A small network was shown many inputs. Here are its activations along a few directions, one row for each input.
In each table, some parts of the input vary, and every possible input appears once, in random order.
Descriptions start from the smaller parts, as in this example, which fits no table here: one of 3 separate values, together with either a single point or one of 11 places around a ring or (one of 4 places along a line, together with one of 5 places around a ring).
Shared parts are said once, and a part with two or three values counts as separate values.
In the rows, zero is written as 128.

Other details of the inputs vary at random and push rows far along three fixed directions, the same in every table; ignore that.

A family of inputs:
row 1: [153 137 162 119 127 127 125 141 145 127  99]
row 2: [129 138 118  89 117 135 100 134 147 122 138]
row 3: [105 122 101 127 136 133 140 116 110 124 151]
row 4: [116 113 159 148 141 132 152 135 116 123 136]
row 5: [125 119 147 156 139 129 158 130 114 112 125]
row 6: [100 119 102 135 126 139 127 120 117 142 158]
row 7: [132 136 111  95 113 129 100 132 146 121 132]
row 8: [196 152  71 186 115  50 116  76 138  94  58]
row 9: [173 137  61 221 127  63 141  65 108 118  70]
row 10: [104 129 101 128 127 143 134 118 127 131 152]
row 11: [137 134 164 115 117 132 123 151 147 119 119]
row 12: [107 119  99 133 129 133 122 117 119 148 150]
row 13: [139 137 118  92 113 130 101 138 145 121 134]
row 14: [117 114 156 153 141 123 151 127 109 132 129]
row 15: [121 121 154 152 135 131 158 131 109 115 126]
row 16: [149 137 154 115 130 124 132 145 133  99 111]
row 17: [101 125  96 129 124 142 134 118 126 133 153]
row 18: [119 125 150 158 126 140 154 138 118 127 130]
row 19: [123 121 158 151 140 122 152 135 117 119 128]
row 20: [138 144 114  92 115 136 105 134 146 112 128]
row 21: [102 116  97 129 133 139 126 115 118 155 144]
row 22: [110 115 102 123 148 131 133 113 115 143 143]
row 23: [103 127  94 132 126 144 133 119 115 136 157]
row 24: [152 135 163 118 120 124 118 150 142 125 109]
row 25: [132 140 118  88 118 135 100 134 144 123 140]
row 26: [135 131 114  87 131 118 106 129 134 123 132]
row 27: [145 129 159 109 137 124 129 141 129 125 107]
row 28: [ 94 123 104 126 125 150 132 124 123 136 156]
row 29: [155 126 157 113 139 122 126 139 135 119 102]
row 30: [121 126 153 158 125 141 150 140 116 126 126]
row 31: [153 138 159 122 122 121 121 145 140 126 111]
row 32: [123 124 155 161 123 126 144 136 121 127 121]
row 33: [132 132 115  87 123 137 101 133 145 138 125]
row 34: [109 128 102 130 127 132 127 114 126 136 154]
row 35: [135 134 116  90 117 128  95 137 144 131 128]
row 36: [127 120 155 160 133 129 150 132 121 143 111]
row 37: [189 158  21 153 105  66 102  71 135  87  85]
row 38: [103 114  97 124 136 139 137 113 111 124 158]
row 39: [156 137 155 119 126 126 124 142 139 131 103]
row 40: [113 122 160 154 135 135 145 135 123 142 129]
row 41: [157 135 160 116 123 127 121 146 141 129  99]
row 42: [113 119 160 146 138 128 153 136 112 125 135]
row 43: [103 125 102 132 128 134 129 114 128 137 154]
row 44: [124 123 152 160 137 132 147 126 121 142 113]
row 45: [127 127 152 164 134 122 147 126 122 136 122]
row 46: [102 119 101 135 131 131 128 114 126 148 149]
row 47: [151 133 164 111 124 117 124 143 134 104 111]
row 48: [147 136 156 124 114 122 122 146 142 115 111]
row 49: [121 122 158 159 130 127 143 135 125 137 119]
row 50: [107 112 102 123 143 131 133 108 110 144 144]
row 51: [107 124 103 138 126 134 128 118 118 139 154]
row 52: [143 138 119  95 120 126  99 135 141 130 128]
row 53: [150 132 164 110 135 117 123 148 137 114 110]
row 54: [109 108 101 124 145 133 132 108 112 143 145]
row 55: [110 118  99 130 133 139 124 116 117 154 142]
row 56: [108 130  99 134 127 141 132 116 119 130 150]
row 57: [145 126 157 114 127 122 125 140 132 106 119]
row 58: [146 139 161 118 118 129 124 149 140 119 120]
row 59: [133 143 114  86 118 142 108 135 144 117 140]
row 60: [134 133 123  85 118 131  99 141 148 132 132]
row 61: [ 96 122 104 125 124 149 134 126 122 137 158]
row 62: [127 125 153 162 139 130 152 125 120 143 116]
row 63: [127 125 151 160 138 131 147 126 118 142 115]
row 64: [138 134 115  86 122 133 102 131 149 135 122]
row 65: [128 137 110  95 113 140 108 138 139 119 134]
row 66: [126 114 159 151 145 123 148 132 118 127 124]
row 67: [120 124 154 161 135 129 145 129 118 140 127]
row 68: [135 123 120  81 130 126 103 131 136 122 137]
Each input here is: one of 4 places along a line, together with either one of 5 places around a ring or (one of 2 separate values, together with one of 6 places around a ring).
Q: Changing only the place on the line of 4 turns row 6 into row 55. The same change can be made to row 32. Which row results?
A: row 21
Q: Which other rows does row 40 become when the place on the line of 4 takes its other values? List them by row number.
A: row 2, row 20, row 44
Q: Which other rows does row 17 become when the choice among 2 separate values takes its other values? List them by row number.
A: row 28
Q: Which other rows does row 68 become when the place on the ring of 5 takes its other values? List them by row number.
A: row 14, row 26, row 53, row 66
Q: Which other rows does row 42 become when the place on the ring of 5 takes its other values? List them by row number.
A: row 4, row 19, row 47, row 57

A family of inputs:
row 69: [ 99 110 114 211 125 113 169 105  87 115 129]
row 70: [120 130 195 117 132 140 130 151 133 153 134]
row 71: [149 132 168  79 129 130  98 153 156 141 134]
row 72: [ 78 101 211 177 133 167 175 164  98 125 152]
row 73: [140 140 201 144 129 139 151 154 141  88 103]
row 74: [176 142 187 136 122 114 154 157 124  85  84]
row 75: [168 145 150  71 128 126  99 152 140 127  93]
row 76: [129 154  35 106 109 140  96  98 151 140 138]
row 77: [139 135  88 145 129 112 137 104 103 100 122]
row 78: [166 143 190 146 124 120 148 149 150  76  86]
row 79: [143 135 118 173 130 100 143  92 132 129  83]
row 80: [140 127 140  45 131 156  92 145 142 148 137]
row 81: [164 150  61 126 114  84  98  95 139  84 129]
row 82: [ 56 113 147  78 148 186 133 148 133 179 178]
row 83: [128 123 174 117 109 135 138 166 130 103 123]
row 84: [ 68  94 104 182 135 137 154  98  91 174 153]
row 85: [107 140  55  95 121 121 100 102 125 116 177]
row 86: [ 52  86 107 184 149 145 160 116  88 183 167]
row 87: [114 126  94 149 128 122 154 106 129 108 137]
row 88: [107  96 115 214 141 107 156 105 100 152 117]
row 89: [138 148 166  82 119 139 102 158 146  98 147]
row 90: [157 130 108 169 127 101 158 111 107  95 105]
row 91: [ 75 111 181 163 120 189 161 167 110 174 161]
row 92: [139 125  41  90 140 117  88  98 128 143 137]
row 93: [107 117  46  94 108 128 105 112 127 115 165]
row 94: [178 161 142  87 108 149 101 160 147 125 102]
row 95: [ 50  94 157  80 155 200 138 149 136 189 199]
row 96: [154 130 119 181 138  82 130 106 127 133 104]
row 97: [160 149 191 142 120 117 149 149 144  79  80]
row 98: [166 141 103 178 135  78 134  98 138 117  65]
row 99: [ 84 114 214 171 139 150 190 162 104 134 165]
row 100: [170 148 198 145 127  98 130 151 139 124  79]
row 101: [128 140 138  53 114 142 103 159 152 111 167]
row 102: [ 80  98 125 206 140 125 168 109  87 166 131]
row 103: [132 138  41  92 126 127  96  96 118 101 152]
row 104: [119 125  48  87 143 128  97 105 119 154 147]
row 105: [143 129 180 109 134 142 131 147 123 142 106]
row 106: [128 118 141  53 113 151  82 150 152 147 136]
row 107: [162 145 189 140 118 114 156 152 148  81  82]
row 108: [ 82  96 122 211 134 133 177 112  89 124 154]
row 109: [126 117 146  45 140 166  99 155 140 156 154]
row 110: [171 136 109 177 128  83 134  83 141 118  67]
row 111: [149 135  63 115 127 116 114 102 120  95 134]
row 112: [171 168 149  95 100 135  93 159 161 127 116]
row 113: [169 135 105 180 136  79 132  95 142 115  68]
row 114: [169 143  67 123 119  80  88  82 143 128 110]
row 115: [ 68  87  55 126 137 146 117  96 110 179 186]
row 116: [128 139 141  54 132 137  84 159 154 148 149]
Q: Changing only one part turns row 105 into row 70. The same change can be made to row 103. Which row results?
A: row 89
Q: What is each input in this table made of?
A: one of 4 separate values, together with either a single point or one of 5 places around a ring or one of 6 places around a ring
Q: Which other rows does row 73 become when the place on the ring of 5 takes its other values? List them by row number.
A: row 78, row 87, row 97, row 107
Q: Which other rows does row 90 become when the place on the ring of 5 takes its other values? List them by row number.
A: row 74, row 77, row 103, row 111

A family of inputs:
row 117: [173 150 101 173 108  99 125 109 117 105  75]
row 118: [145 146 118  77 108 138  86 151 152 126 149]
row 119: [164 155 139 171 121 107 133 120 151 107  93]
row 120: [114 134  85  73 108 143  89 139 136 135 157]
row 121: [ 85 123  55 105 116 131  98 115 123 143 170]
row 122: [ 80  89 113 159 149 143 161 118  93 149 173]
row 123: [103 111 209 126 123 154 152 160 135 130 133]
row 124: [156 120  90  67 143 114  51 108 161 226  90]
row 125: [151 134 112 114 134  89 109 118 122 108 121]
row 126: [110 125 210 119 159 151 156 157 128 129 136]
row 127: [172 127 165 150 131 118 145 137 118 102  85]
row 128: [141 133 152  54 134 134  99 158 133 120 146]
row 129: [122 104  78 189 138  88 145  89 102 118 126]
row 130: [150 147 165 162 121 117 140 138 144 105  79]
row 131: [108 134 198 128 126 167 160 173 130 142 125]
row 132: [152 132 166 156 126 118 143 133 142  97  77]
row 133: [115 134 183 141 118 143 141 148 143 141 149]
row 134: [121 120  94  77 114 139  98 135 133 125 146]
row 135: [126 122 147  63 112 142  94 164 147 116 134]
row 136: [ 71 106 125 154 156 130 160 100  98 152 177]
row 137: [121 112  74 189 149 104 155  76 116 115 120]
row 138: [147 132 110 166 122 110 153 110 122 112  88]
row 139: [181 156 154 147 109 123 121 140 135 111  95]
row 140: [183 141  88 140 127  89 129 102 137  93  78]
row 141: [ 74 112 116 176 132 142 148 122 107 161 183]
row 142: [ 86 110 117 153 159 149 162 109  77 155 170]
row 143: [149 135  81  73 109 139  88 123 134 112 122]
row 144: [110 139  70 153 126 136 142 101 124 150 158]
row 145: [121 135 142 124 109 128 121 133 143 126 127]
row 146: [119 120 103  72 126 130 102 120 147 123 153]
row 147: [118 128 206 114 154 153 165 163 118 136 135]
Q: What is each input in this table made of?
A: either a single point or (one of 5 places along a line, together with one of 6 places around a ring)
